A small network was shown many inputs. Here are its activations along a few directions, one row for each input.
Each table varies a few parts of the input and shows all the possible inputs, shuffled.
A made-up example of a description, with smaller parts first: one of 5 places around a ring, together with either a single point or one of 11 places around a ring or (one of 2 separate values, together with one of 6 places along a line).
Shared parts are said once, and a part with two or three values counts as separate values.

A family of inputs:
row 1: [ 30   0  -3 -11   9  -8  10  -7  13   9   4  -3]
row 2: [-36   3  -3  10 -40  31 -23 -42  -6  -9 -16 -16]
row 3: [-27  10 -36  30 -42  24 -24 -15   0   2  16 -12]
row 4: [ 43   4   6   2  12   4   0   6   8   8   0 -16]
row 5: [-18 -11  31 -10  10   0   8  -2 -20  -9  -8  18]
row 6: [ -4  -7   0   3   5  -7  -1  31 -16   2  16  28]
row 7: [  4  14 -17  20 -49  23 -22 -41   2  -7  13 -10]
row 8: [  0  -2 -18  -1  10 -16  11  26   8  19   2  -3]
row 9: [-21  -8  15 -18  16 -10  11  -8   3 -17 -16   9]
row 10: [ 22  -1  15  -9   3  -2   0   2 -12  -8  21  20]
row 11: [ 22   0   1 -14  12 -12   3 -10  13 -13  17  13]
row 12: [-11  -7  11 -16  15  -5  15  -4   1   2 -24  -8]
row 13: [ -3   2  22   3  19   5   7   4  -5   4 -33 -22]
row 14: [  9   6  -7  14  10  -6   2  38   6  21  -3 -17]
row 15: [-10  -5 -17  -3  11 -21   3  23   6  -3  12  19]
Q: The inputs of row 5 and row 10 match in every part but one. If row 13 is changed in the same way as row 5 into row 10, which row does it become?
A: row 4
Q: Describe the family of inputs behind these rows.
A: one of 3 separate values, together with either a single point or one of 4 places along a line
Q: Change only the choice among 3 separate values in row 2. List by row number the other rows that result.
A: row 3, row 7

A family of inputs:
row 16: [ -7   9 -11  30  -7  18 -29  15  -6  18 -12 -12]
row 17: [  2 -11 -23 -16  33 -16  15  40  45   8  12   8]
row 18: [48 -5 25  3 -4 -8 23 29 -4 13  8 23]
row 19: [ 13   0  -1   7  -5  15   9 -45  10  -4   0 -23]
row 20: [ 19   5   7 -11  -8  28 -12 -22   7  -8   8 -26]
row 21: [-26  -2 -10  18 -21   8   1 -29  -7 -19  23  17]
row 22: [-27  17  48 -25  47 -13  37  -1 -12 -13 -36   5]
row 23: [-25  -3  -8  35 -13  14   5  -5  -6   9 -11 -26]
row 24: [ -8   9 -12  12 -17  12 -33  -9  -7 -12  22  30]
row 25: [  5   4  -6 -17 -25  -1  -1 -45  16   3 -23 -17]
row 26: [-18   4   0  18 -14  27 -14  18 -10   6  -2 -28]
row 27: [ 32 -10  -8 -20  18  -6  24  24 -30  25  11  20]
row 28: [ 25  10 -29   6  28 -33   5  36  20 -25  10   0]
row 29: [  3 -12 -14 -27  33 -25  11  25  -1  41  20   9]
row 30: [ 31  11  -4   3   1  17 -26 -26  10   3  -1  -9]
row 31: [-16 -45  58 -33  50 -12   6   6 -14 -25 -42  16]
row 32: [-32   1 -15  12 -33  -1  -3  -5  -2  16 -34 -20]
row 33: [ 34  14  20  13   7 -38   5  28   4  -2  17   0]
row 34: [-34   0 -16  -6 -42  -8  -6 -28  -3 -12   0  20]
row 35: [-18   4  -1  -2 -26  22 -18  -4 -10 -22  31  12]
Q: Describe the family of inputs behind these rows.
A: either one of 2 separate values or one of 6 places around a ring or (one of 3 separate values, together with one of 4 places along a line)

A family of inputs:
row 36: [ 16   5   6   8 -19  11  -1 -15  -5  -2   0  -7]
row 37: [-18   2 -16   2 -12  -2 -11 -14   5 -15   5   8]
row 38: [  2   0  -5  -3 -10   7  -5 -27  13 -14  -5 -11]
row 39: [ 21   1 -25   5   5 -16   0  24  13   5  34  19]
row 40: [ -5 -10   2  -9  13   0   7  12  -2  17 -15  -1]
row 41: [ -8 -14   4 -17   7  -5   2   9 -10   3   9  18]
row 42: [-14  -3  -3  -5  19  -8  14   5  10  -3 -16  -9]
row 43: [ -2  -7  11  -4   1 -12   6  15 -16  -4   6  15]
row 44: [-17   2 -14   7  -6   1  -6 -11  11  -2  -9 -19]
row 45: [  8   3  17 -16  13  -9  12 -11   4  -2  -8   3]
row 46: [-14  -7   7 -12   3 -14  11   4   1  -6   4  19]
row 47: [15  2 23 -2 20  3 -3  3 -5 -9 -5  0]
row 48: [-10  -2   3  -6  11 -11  14   8   4   9 -19  -4]
row 49: [  1  -3   8   4   8  -6  13  17 -10  11 -16  -4]
row 50: [-14   2 -10   9 -14  -2  -6 -10   5  10 -11 -15]
row 51: [-11   0 -15  -1 -14  12 -10  -8 -12   3  13  13]
row 52: [-10   7   1  21  -7  15 -12   6   0   4  -1 -18]
row 53: [-10   5  -2  15 -12  14 -17   3  -8  -9  12   8]
row 54: [ 24  10 -26  -1   6 -12   3  34  16  19  11 -13]
row 55: [  3   2   9 -15  21  -4  12 -12  11 -14  -7  -2]
row 56: [ -5  -6  14   1  11  -2  -5  19 -10 -12   7  12]
row 57: [ -3   0  11   8  17   1  -1  22  -5   1 -15  -6]
row 58: [  6   2   0  -6 -19   4  -5 -27   7  -3  -7  -6]
row 59: [ 11  -3  -3  -5 -13  18  -6 -21  -2   4   1  -6]
row 60: [-16   5 -11   1 -21  -3 -10 -13  -1  -6   4  15]
row 61: [ 48   4 -13   2  10 -12   1   8  17   8  20  -1]
row 62: [ -9  -3 -12   7 -10  11  -8  -5  -4  18  -4 -14]
row 63: [ 12  -6  15 -18  16   2   7  -7  -4   6  -2   3]
row 64: [ -6   5  -5  14 -21   6  -4  -4 -12  -3  12  12]
row 65: [-16  -6   0 -10  12 -10  11   3   8 -17   5  13]
row 66: [ 18   2  21  -5  11  -5  10  -1 -11   0  -4   1]
row 67: [ -5   8  -4  19 -14   9   1   2  -7  11  -3 -16]
row 68: [ 10   3  11  11 -10  18 -13  -9   2  -8   2 -10]
Q: The inputs of row 50 and row 58 match in every part but one. If row 40 is changed in the same way as row 50 into row 58, which row does it become?
A: row 63
Q: Describe the family of inputs behind these rows.
A: one of 3 separate values, together with either a single point or (one of 2 separate values, together with one of 5 places along a line)

A family of inputs:
row 69: [ 10   2 -21  10  10  -1  -1  23   7  24   0 -17]
row 70: [  6  -9  -6 -18  10 -17   1   7   8 -12  16  27]
row 71: [-42   8 -10  27 -39  27 -28 -27  -5 -15  -8 -15]
row 72: [ 18  10 -10  -1   5  -8   6  -1  23  11 -12 -26]
row 73: [  2  -7  33 -15  16  10   5  -7 -11  -2 -18  -5]
row 74: [ 28   1  19  -2   9   5   7 -20   6  -6 -12 -16]
row 75: [21  7  3  1  6 -6 -3 15 -7 -8 27 23]
row 76: [-23  -9  -1 -15  20 -18  18  11   5  -8   1  15]
row 77: [-24 -10  21 -11  14 -11  13   5 -16   1 -25  10]
row 78: [13 -1 -3 15 -4 -1 -1 34 -8 13 15  5]
row 79: [ -8   7 -24   9 -47  21 -17 -41  -2   1  16  -1]
Q: Describe the family of inputs behind these rows.
A: either one of 2 separate values or one of 9 places around a ring
Q: Start at row 75 and move only the place on the ring of 9, one step at a time. The first step leads to row 78. Which rows follow, in order?
A: row 69, row 72, row 74, row 73, row 77, row 76, row 70

A family of inputs:
row 80: [ -5  -9  28   0  12  -3  -2  10 -12 -11 -19   7]
row 81: [ 27   8   0  -5  16   6  -1  -4   5   8   2 -13]
row 82: [ 4 -6  2  9  0 -2  2 21 -7 -9 22 19]
row 83: [ 20  -4 -13  -5  -7  -8  -2  12   2  21  10   7]
row 84: [-18   6 -20  11 -56  27 -16 -37 -14   8  -2  -4]
row 85: [ 24   7 -14   3  -3 -18  -1  12  18   0   7  -2]
row 86: [-16   9   0  34 -43  26 -27 -21 -18 -10   4 -12]
row 87: [ 20  15  -5   7   6 -15  10   2  10   6  -6 -13]
row 88: [ -5  -3  12  -7   8 -17   7  -7   8 -15 -24   1]
row 89: [ -8 -15  16 -17   5  -8   6  -7 -10   6 -22  10]
row 90: [ 12  -6  16 -13  15  12   8 -14   6  -2  -8 -18]
row 91: [  6  -3  25   7   6   6  12   9  -8   0 -11 -11]
row 92: [16  4 -4 -2  3 -5 10  1 -7 26 -2 -4]
row 93: [  0   7 -14   7  16  -2   2  17   4  20  -4 -16]
row 94: [ -1 -12 -10  -7  -6  -8  10   4  -6   7  21  24]
row 95: [-29   0  -2  -8  15  -7   2  15  -5  -4   2  13]
row 96: [  6   2  10  -1   4 -10  20  -8  12  -5 -16 -18]
row 97: [ -9  10   4  -9   5 -20  11  -3   1 -17   2  15]
row 98: [  2 -10  13 -11   1   1  20  -8  -6  15 -14  -9]
row 99: [  0   2  12 -20  17   1  -2  -8  -4 -14   9  16]
row 100: [21 12  9 15  8  1  3 18 -8 10 -1 -6]
row 101: [-15  -7   3  -2  15   4  12   9   5   9 -16 -20]
row 102: [ 12  -8  -6  -8   9   4  -1  -1   5 -11  24  15]
row 103: [-12  -3   8 -18   2 -10   9  -3 -16   4   6  25]
row 104: [-16  -9 -19   2   6  -5   2  21   5   0  17  12]
row 105: [-41   6 -30  22 -36  27 -28 -20   0  -2  -2 -20]
row 106: [ -8   4  19  -1   8  -5   1  14 -17 -12   7  21]
row 107: [-26 -12   7  -8  19  -4  -1  10   2  -2 -25  -1]
row 108: [  2 -11  19 -19  20   4  -5 -14   2 -12 -16   1]
row 109: [ 31   0  -8  -7   8   4 -12   6  13   3  14  -2]
row 110: [  3  -1 -21   4   5  -5 -10  28  13  14   8  -5]
row 111: [24  3  1 11  0 -2 -9 29  0  5 12  4]
row 112: [ -8   6 -10  10 -31  37 -29 -49   6 -11   8 -16]
row 113: [  4  -1 -13   1  -3 -18  12   4  10 -14  16  14]
row 114: [-17  18 -14  24 -44  10 -15 -40  13 -13  -2 -12]
Q: Describe the family of inputs behind these rows.
A: one of 5 separate values, together with either a single point or one of 6 places around a ring
Q: The inputs of row 83 and row 109 match in every part but the choice among 5 separate values. If row 94 is changed in the same way as row 83 into row 109, which row does it become?
A: row 102
Q: Change only the choice among 5 separate values in row 92. List by row number the other rows that result.
A: row 81, row 87, row 93, row 100
Q: List by row number the other rows that have the choice among 5 separate values in common with row 82.
A: row 80, row 86, row 91, row 100, row 106, row 111
